A small network was trained on made-up records. Each row is its average activation on records with the value named, seen along a few directions.
Values that are neighbours, or in one group, have similar rows; names and order tell nothing.
(in the rows, 500 means zero)
Strong random noise was added to every row along 5 fixed directions; ignore it. To show where, here is one row again and again, with new noise each time:
[309 365 347 582 572 384 451 770 403 491 474 442 498 512 433]
[217 407 407 418 601 524 602 629 504 516 535 418 585 592 561]
[334 698 651 608 535 519 535 172 478 494 645 495 385 558 413]
[430 464 463 478 525 638 526 874 566 590 646 347 956 444 404]
[399 685 496 409 542 525 576 488 625 555 710 374 548 606 632]
[396 488 394 527 543 480 451 830 510 548 602 371 704 485 434]
[338 293 433 617 555 364 592 440 347 440 373 568 205 573 539]


Field DAR:
refut: [805 376 649 359 369 601 661 390 679 470 468 710 668 604 729]
doz: [843 365 636 310 422 891 867 292 484 557 257 675 569 462 662]
tam: [311 564 549 419 494 563 329 331 513 462 445 618 475 687 427]
pigab: [749 327 585 406 406 644 704 428 609 462 538 472 607 415 544]
zagu: [573 598 373 370 599 400 337 460 351 594 396 517 392 462 580]
vipa: [469 458 406 442 582 448 566 710 589 517 532 373 479 510 584]
git: [502 588 539 285 471 527 406 516 799 519 549 506 581 574 688]
zas: [596 757 589 416 481 434 584 112 695 487 667 412 105 573 850]
risep: [361 464 368 247 480 595 670 483 464 459 347 466 678 455 626]
The values of DAR form 3 separate groups.
Q: Which other values are in the same group as risep? Give them in the order they are listed.
A: doz, zagu
Q: Which other values are in the same group as pigab? Give them in the order they are listed.
A: vipa, zas

Field KAL:
ral: [277 689 355 431 555 438 201 645 408 544 486 363 595 437 321]
puz: [603 903 359 365 541 377 325 511 560 594 661 428 372 538 615]
zogib: [582 360 574 491 528 503 488 425 529 508 454 619 372 642 591]
mitut: [446 450 329 567 586 461 407 639 315 471 298 584 513 428 360]
sis: [243 587 377 252 503 310 383 526 609 435 603 510 195 680 809]
bidef: [566 568 681 480 440 671 758 302 650 510 660 363 797 444 546]
pidi: [714 333 602 857 508 400 438 467 320 481 454 439 392 319 342]
ridug: [411 592 562 768 440 464 203 715 524 419 457 612 747 340  11]
zugu: [421 508 360 555 497 329 541 626 449 478 596 401 209 624 521]
The values of KAL form 3 separate groups.
Q: Which other values are in the same group as bidef? Give them in the order they are listed.
A: pidi, zugu
Q: Which other values are in the same group as sis? Give them in the order they are listed.
A: zogib, ridug
